A small network was shown many inputs. Here are its activations along a few directions, one row for each input.
Each table varies a few parts of the input and shows all the possible inputs, shuffled.
Descriptions start from the smaller parts, as in this example, which fits no table here: one of 6 places along a line, together with either a single point or (one of 2 separate values, together with one of 5 places around a ring) or one of 11 places around a ring.
Shared parts are said once, and a part with two or three values counts as separate values.

Other details of the inputs shift rows strongly along two fixed directions, in all tables alike. That doesn't count.

Rows:
x1: [-24 -23  20  -6  12   4 -13  18 -10  -2  10]
x2: [-21 -43  13   9   5   8 -12  42  20  23  -5]
x3: [  4  -7   9 -12 -10   5   0  -2 -22 -35  12]
x4: [ -6 -21  13  14  10   3 -23  19  -4   2  16]
x5: [-18 -27  13  10  25  -1 -21  22   1   1   9]
x6: [ 10  47 -26  -4   5 -25  10 -22  -1  23 -14]
x7: [ 10  -9  -1   8  -7   8  -7  -6 -10 -33  11]
x8: [ 30  12 -12  -3 -18  10  19 -21 -23 -73   8]
x9: [-26 -28  18  -3  12   3 -15  17  -8   0  10]
x10: [ 35  -6   3   0 -41   8  34 -23   0 -65   7]
x11: [ 13  53 -33  -7  -1 -12  16 -30   2  41 -11]
x12: [-15 -35  40  19  14  -1 -15  27  22  21   1]
x13: [-12 -22  11   2  11  16 -23  16   6   1  18]
x14: [-16 -20  19   0  -2   6 -17  14 -12   2  14]
x15: [ 37  61 -46  -6 -27 -13  43 -43   5  17 -51]
x16: [-11  36 -16 -11  28 -23  -6  -3  15  70 -11]
x17: [-26  22 -11  -3  12 -23  -7  -9   7  70 -15]
x18: [  7  -8  -1  -7   2  18   0  -3  -6 -38  12]
x19: [-21 -42  18   8   2  -1  -8  37  24  21   6]
x20: [  36   13  -10  -14  -30   32   23  -23  -24 -100   18]
x21: [ 14  48 -19   5  -1 -21  23 -27  18  53 -46]
Description of these inputs: either one of 6 places around a ring or (one of 3 separate values, together with one of 5 places around a ring).
Change only the place on the ring of 5 in x4. List by row number the other rows that result.
Answer: x5, x6, x7, x8

Rows:
x22: [ 53   3 -27   3 -53  19  32 -38 -18 -91   1]
x23: [-36 -21  29  -4  47 -18 -35  19 -20  46   9]
x24: [ 26  54 -41  -1 -27 -15  53 -32  -7 -17 -36]
x25: [ 21  17   1   6 -23  -7  17 -10  -5 -19 -12]
x26: [-15 -27  35   0  -2  26  -8  21   8  12   0]
x27: [-32 -43  14  17  26  -8 -24  52  20  48  -2]
x28: [ 15  26 -10 -17 -16   6  39 -26   6 -10 -22]
x29: [  6 -69  49  23 -27  54 -13  26 -17 -96  19]
x30: [-35 -46  21  23  27   1 -26  27  25  49 -12]
x31: [ -3 -33  17  -6  -4  22  -2   5  12  -5   1]
x32: [-12 -33  41  18   4   3 -15  19  13  -2   0]
x33: [-11 -30  44  20  -2   7 -20  18  10   2   2]
x34: [ -9  15  -5   7  11 -35   9 -14  28  48 -22]
x35: [ 31   9  -9   7 -31  -8   6 -23   1 -10   1]
x36: [ 11 -68  33 -10 -22  42  -4  45  -9 -90  39]
x37: [ 38  82 -40  -7  19  -4  -9 -28  13  36 -29]
x38: [  9  23 -13 -19 -12   1  31  -5   4   7 -18]
x39: [-17  -7  15   1  65   6 -49  51  33  35   3]
x40: [  3 -66  49  -8 -18  50   5  32  -6 -99  27]
x41: [  3 -54  32 -10 -12  41 -32  14 -60 -99  30]
x42: [-15   7   9  -8   8   2   9   1  19  49 -22]
x43: [ -7  13 -23 -15   8 -22  12   0  28  59 -12]
x44: [ 29  22 -25 -14 -31   5  20 -28   3   8  -6]
x45: [-14  -4  22  -9  15  -9  -6   0 -18 -21  36]
x46: [ 13  75 -54 -18 -37  -1  20 -56 -26 -13   1]
x47: [ 41  62 -24   2 -42 -16  37 -43 -11  -6 -26]
x48: [-36 -35  41  20  30 -14 -22  34  29  42  -5]
x49: [-29 -40  20  22  16   1 -33  50  12  57  -1]
x50: [  7  -7  14   3  41  26 -47  32  17  -6   7]
x51: [ 11 -13  -4  23  46  24 -18  15   6 -16  27]
x52: [-16  17 -28 -21   3  -3  -9  -9 -21  -9   0]
x53: [ 19  21 -30   2 -20 -14  30  -8  -1 -10 -17]
x54: [ -6  28 -28 -15 -18   8   0 -22 -18 -21  18]
x55: [-25 -46  23  14  26 -21 -32  38  31  48  12]
x56: [  -6  -49   33   -6  -15   38  -18   15  -25 -105   71]
x57: [-32 -43  31  17  29 -15 -26  26  32  45  -1]
x58: [ -4  -2 -13  15  -1 -12  -8   1  13  51 -13]
x59: [-30  34 -30 -12  10 -13 -21  -9 -15  58 -14]
x60: [-14  17 -25 -16   0   2 -14 -10 -24  -4  -2]
x61: [-31 -47   9  18  27 -11 -27  39  27  49   1]
x62: [ 17 -69  40  -3 -35  56 -15  41 -18 -86  39]
x63: [ 22   9   3   9 -27  -2  10 -32   4 -15  -9]
x64: [ -5  32 -14 -14  -8  -8  15 -26 -12 -27  31]
x65: [ 40  46 -54  -5 -34 -20  48 -49   1 -21 -23]
x66: [  2  19  -8   8   2 -32  -1   3  15  56 -15]
x67: [-11  13   5  -6  -2   3   3  13   7  54 -17]
x68: [-40 -38  22  20  28  -4 -19  52  18  45 -11]
x69: [-16 -11  33   0  12   2 -26   4 -23   1  36]
x70: [ 34  67 -27 -19 -17 -18  29 -67 -50 -17 -13]
x71: [-11 -31  23  19   1  15  -5  15   6  -9 -11]
x72: [  38  -28   14    2  -41   12   14   11  -17 -105   26]
x73: [-26  40 -14  -7  14 -22  -7 -20   3  56  15]
x74: [ -9  24 -33 -23  -6  -4   3 -15 -25 -29   2]
x75: [ 19  19 -14   4 -15 -23  15  -7   7   3  -7]
x76: [ 46  70 -57   9  19  -3  33 -45  -1 -10  -2]
x77: [-35 -36  24  23  24  -1 -23  48  13  49 -11]
x78: [-25  11 -10 -14  30 -18 -20  -6 -26  40 -16]
x79: [ 17 -71  38  -4 -29  53 -13  40 -14 -91  39]
x80: [ -3  56 -24 -21  23 -45  20 -38 -24  37 -18]
x81: [ 14  44 -34   9 -16 -15  26 -48   8  39 -41]
x82: [-16  -1  -3 -11  13  -9  11   0  26  46 -16]
x83: [ 17  41 -43 -21 -11 -21  33 -32  20  45 -22]
x84: [-18  17  -7  11  14 -21  19  -3  20  45 -36]
x85: [   5  -67   58   14  -17   29   -5   29   -5 -106   29]
x86: [-16  38  -1  -8  24 -31  -4 -23  -8  57   7]
x87: [ 26  50 -34   2 -26 -10  50 -49   1 -16 -41]
x88: [-16  10 -16   9  14 -24  13 -10  24  49 -30]
x89: [ -6 -27  20  20  -9  16 -10  27  -7  -5  -3]
x90: [-23 -35  33  22  14 -12 -39  46  16  56   9]
x91: [ 46  25 -15 -24 -50  23  56 -25 -22 -93  -2]
x92: [ -2  14   2 -16  19 -19   3 -19 -32  -5   3]
x93: [ 49   9 -17 -23 -50  28  49 -49 -12 -95  -1]
x94: [-46  -9  22   4  23  -3 -41  20   1  52  37]
x95: [ 37 -21  -5   8 -42  27  14   0 -21 -85   8]
x96: [-33 -38  29   3  19  12 -25  27  25  61  -2]
x97: [ 16  15  -5 -14 -22  15  26  -7  -6 -13 -12]
x98: [  6 -17   8  31  43  31 -36  22   2   4  28]
x99: [ 23  13 -15   5 -17 -20   9 -22  10   9  -6]
x100: [-11  -6  21  -8  15  -6  -9  -2 -19 -16  34]
x101: [ -9 -35  15 -10   3  12  -8  38  12   8  11]
x102: [ 33  59 -28  -3 -30 -29  48 -35  -3 -15 -26]
x103: [-37  36 -33 -14  14 -19  -8  -8   4  51   6]
x104: [ 12  -1 -16   7 -12   0  23 -25   7 -19 -19]
x105: [ 14   0   6  -2  37  22 -34  23  16 -23   7]
x106: [-26 -42  15  -1  21   1 -26  36  28  60   7]
x107: [-30  12 -12 -18  34 -28 -13   0 -22  34 -14]
x108: [-13 -33  32  15   7  -4 -12  35   8  -3   7]
x109: [ 26  21 -22  -1 -20 -27  23 -24  10  -7  -6]
x110: [ -5  27 -24 -24  13 -19   2 -24 -32   3 -17]
x111: [ 11  33 -27  23  50   1 -11  -8  13  48   0]
x112: [ 17  14  -5   6 -14 -14  13 -32  12   5 -16]
x113: [   1  -13   -6  -16  -30   31    0   -2  -30 -107   48]
The inputs of x113 and x54 match in every part but one. If x43 is changed in the same way as x113 into x54, which row does it become?
Answer: x106
The inputs of x95 and x53 match in every part but one. If x25 is changed in the same way as x95 into x53, which row does it become?
Answer: x102
The inputs of x51 and x111 match in every part but one. If x61 is changed in the same way as x51 into x111, which row does it become?
Answer: x22
Describe the family of inputs behind these rows.
Answer: one of 4 places along a line, together with either one of 2 separate values or one of 6 places around a ring or (one of 3 separate values, together with one of 5 places around a ring)
Change only the place on the ring of 6 in x69. List by row number the other rows that result.
Answer: x41, x46, x59, x70, x94
Start at x44 and move only the place on the ring of 5, one step at a time. The first step leads to x96. Which rows follow, in order?
Answer: x26, x67, x62
Change only the choice among 2 separate values in x76. List by row number the other rows that result.
Answer: x39
Change only the place on the ring of 5 in x49. List by row number the other rows that result.
Answer: x29, x58, x81, x89

Rows:
x114: [-75 -71  37  -2  56  12 -50  73   2  37  35]
x115: [ 22  74 -58  -2  11  -4  17 -39  -9   3 -42]
x116: [  1  -3  -6  13 -11  -8  19 -15  22  14 -27]
x117: [ 32  37  -8  -2 -36  -2  46 -25   9 -11 -30]
x118: [  0 -18   9   2  -8  -2   3  28  22  34 -13]
x119: [ 21  66 -48  12  12 -19  -2 -28  -5  45 -26]
x120: [  64    1   -6   16  -40   47    7  -20  -31 -114   43]
x121: [ 42  48 -29   3  -6   8  19 -42  10 -24  14]
x122: [ -84 -119   67    5   52   28  -81  111    9   -2   67]
x123: [  1  48 -29 -28 -13   0   6 -39 -19  19  -5]
x124: [ 10  49 -16   6 -16 -20  38 -30  23  45 -45]
x125: [-23  21  -5  16  11 -29  13  -8  39  88 -45]
x126: [  44  -29   20   -4   -2   42    1   -4   -4 -113   45]
x127: [-43  43 -28 -20  23 -34 -21  -4  18 107  -8]
x128: [-19 -31  26   4   5 -12 -18  25 -15 -32  31]
x129: [-12   6 -25   7   9 -35  11   1  33  92 -37]
x130: [-48  11  -2 -17  41 -10 -16   9  -7  86  -8]
x131: [  36   -6   17  -13  -45   21    9  -39  -51 -106   24]
x132: [ 22 -42   9   3 -30  18  10  18   4 -41   4]
x133: [ -43 -112   83   19   21   31  -51  105   27   12   26]
x134: [ 31  37 -22 -12  23  -7   5 -15  -3 -11 -23]
x135: [-10 -14  24  -3   5  -3  -6  -6 -34 -17   9]
x136: [-35  33 -10   2  34 -53   5  -7  -1  76 -15]
x137: [ 23   2   4  -8 -41   5   3 -28 -33 -85  27]
x138: [  43  -31   -4    6  -54   27   32  -22   -6 -104    0]
Describe the family of inputs behind these rows.
Answer: either one of 6 places around a ring or one of 9 places around a ring or (one of 2 separate values, together with one of 5 places around a ring)
Start at x115 and move only the place on the ring of 6, one step at a time. The first step leads to x119. Which rows follow, in order?
Answer: x120, x121, x126, x134
